A small network was shown many inputs. Here are its activations along a few directions, one row for each input.
Each table varies a few parts of the input and shows all the possible inputs, shuffled.
A made-up example of a description, with smaller parts first: one of 4 places along a line, together with either a single point or one of 11 places around a ring or (one of 3 separate values, together with one of 5 places around a ring).
Shared parts are said once, and a part with two or three values counts as separate values.
(in the rows, 128 means zero)

Rows:
R1: [150 137 161 112 160 115 142 155 158 167 130 166]
R2: [128 116 189 135 123 102 129 116 136 133 102 132]
R3: [107 114 156  93 159 103 165 129 141 198 118 144]
R4: [136  83 184 136 128 124 132  93 140 182  75 115]
R5: [ 92  81  61 179 105 105  70 113 185 100 184 156]
R6: [104 104  95 166 180  79  64 174  73  55  37  31]
R7: [ 46 222  53 162 107 205  90 147 130 129 163 138]
R8: [172 123 176 120 114 131 113 113 134 136 145 128]
R9: [139 147 153  83 149 116 148 149 133 151 187 158]
R10: [106 137  74 180  67 147 128 157  40 137  57 135]
R11: [174 133  60 147  87 178 194 120 148  33 120  41]
R12: [145 125 164  88 124 121 138  79 112 105 161 142]
R13: [164 140 139  63 162 138 151 119 133 138 186 176]
Q: What is each input in this table made of?
A: either one of 5 separate values or (one of 2 separate values, together with one of 4 places along a line)
Q: Which other rows belong to the same alternative as R5? List them by row number.
A: R6, R7, R10, R11

Rows:
R14: [143 104 196  86 161 100 127 106 168 193 167 182]
R15: [ 86 156  77 177  82 159 109 124  93  92 110 112]
R16: [150 169 140  85 138 166 163 133 147 181 179 183]
R17: [185  95 173 119 146 102 126 131 107  97  94 101]
R18: [155  84 157 141 133  90 123 141 117 128 100  91]
R19: [127 136 153  89 144 135 125 107 185 180 217 206]
R20: [124 122 174  81 142 120 127 109 172 186 204 194]
R21: [108  99 117 173  99 125 117 127  91 118  50  82]
R22: [112  99 117 142 142 105 111 144 105 130  57  79]
R23: [162 136 184  84 131 135 179 111 136 188 127 158]
R24: [173 115 207  79 164 116 167 131 121 199 100 148]
R25: [ 86 154  76 149 101 144 116 119 113  98 114 107]
R26: [122 143 108 130 130 122 123 128 120 100 158 117]
R27: [141 126 131 132 147 103 124 125 117 108 122 105]
R28: [157 135 124 119 121 138 125 136 119  84 161 124]
R29: [111 114 125 153 113 117 131 137 140 110  93 105]
R30: [130 152  96 152  95 142 127 113 139  91 168 130]
R31: [150 129  89 114 131 149 140 129 143  93 177 126]
R32: [176 117 147 121 138 118 126 132 116  92 125 111]
R33: [109  96 143 140 135  99 139 129 132 115  59  91]
R34: [147 155 161  76 135 151 165 135 135 186 166 171]
R35: [ 92 171  56 181 107 171  94 145 100  89 127 124]
R36: [ 93 140  92 145 127 120 117 139 118 102 129 131]
R37: [101 132  72 162 109 138 115 152 141 110 150 140]
R38: [148  81 223  88 148  88 141  85 164 192 133 172]
R39: [105 120  91 144 134 121 110 144 114 124  87  90]
R40: [103 138  99 177  98 140 109 121  90  99  75 100]
R41: [ 88 164  55 146 131 167 110 152 141  99 132 102]
Q: What is each input in this table made of?
A: one of 4 places along a line, together with either one of 2 separate values or one of 5 places along a line
Q: The inputs of R24 and R34 match in every part but the place on the line of 4. If R22 is changed in the same way as R24 into R34, which row does it become?
A: R25
Q: Change only the place on the line of 4 in R15. List by row number the other rows that result.
A: R21, R35, R40
Q: Change only the place on the line of 4 in R14. List by row number the other rows that result.
A: R19, R20, R38

Rows:
R42: [122 145  71 150 104 129 136 123 148  35 157 142]
R43: [119 140  87 159  93 145  87 127 160  42 178  93]
R44: [143 163 161  79 150 157 140  95 132 194 208 224]
R45: [ 86 132 107 169  91  84  64 144 122 121  70 162]
R46: [169 131 112 112  97 135 180 145  69 102  94  68]
R47: [ 76 124 108 165  99 154 105 118 114 189  75 116]
R48: [ 76 110 127 198 108 119  44 132 109 141 113 106]
R49: [113 140 101 115 153 120 171 123 136  68  90  56]
R50: [125  96 161 203 104 105 111 127 121  86  58 100]
R51: [ 79 122  61 140 104 127  64 151 111  93 182 145]
R52: [127 112 136 161  91  98 103 123 136  38 129  50]
R53: [ 78 160  47 170 148 140 104 140 124 101 159 156]
R54: [192 148 157  62 161 165 168  77 148 142 202 186]
R55: [154 108 143 143 117 136 159 163  50 137  46  92]
R56: [163  91 191  85 172  83 188 114 175 139 165 121]
R57: [124  56 135 147 122  81  75 144  86  81  79  88]
R58: [140 211  72 136 151 185 170 162 122  78 137  98]
R59: [142 106 120 179  98 114 151  98 116  71 116  74]
R60: [ 60 169  79 154  86 184 128 132 151 130 151 140]
R61: [157 141 195  80 137 113  94  99 129 235 117 204]
R62: [191  97 243  70 143 111 131 119 115 174 102 151]
R63: [122  86 104 121 161 122 128 135 102 131  37  75]
R64: [115 141  59  96  97 159 149 126 153  74 140 120]
R65: [117 118 177 104 171  75 110 118 175 231 130 187]
R66: [160 116 138  74 161 125 166 119 200 149 212 163]
R67: [194 126 222  60 149 121 180  94 121 131 160 129]
R68: [166  66 201  80 174  70 131 125 170 179  98 147]
R69: [108 183  88 174  89 213 146 162  90 161 154 132]
R70: [116 172  91 150 143 149 105 178  73 189  55 115]
R71: [105 133 147 103 165 120 152 131 181 197 224 200]
Q: What is each input in this table made of?
A: one of 5 places around a ring, together with either one of 2 separate values or one of 4 places along a line
Q: The inputs of R48 and R52 match in every part but the place on the ring of 5. If R45 is changed in the same way as R48 into R52, which row does it become?
A: R59
Q: Change only the place on the ring of 5 in R61. List by row number the other rows that result.
A: R44, R54, R62, R67
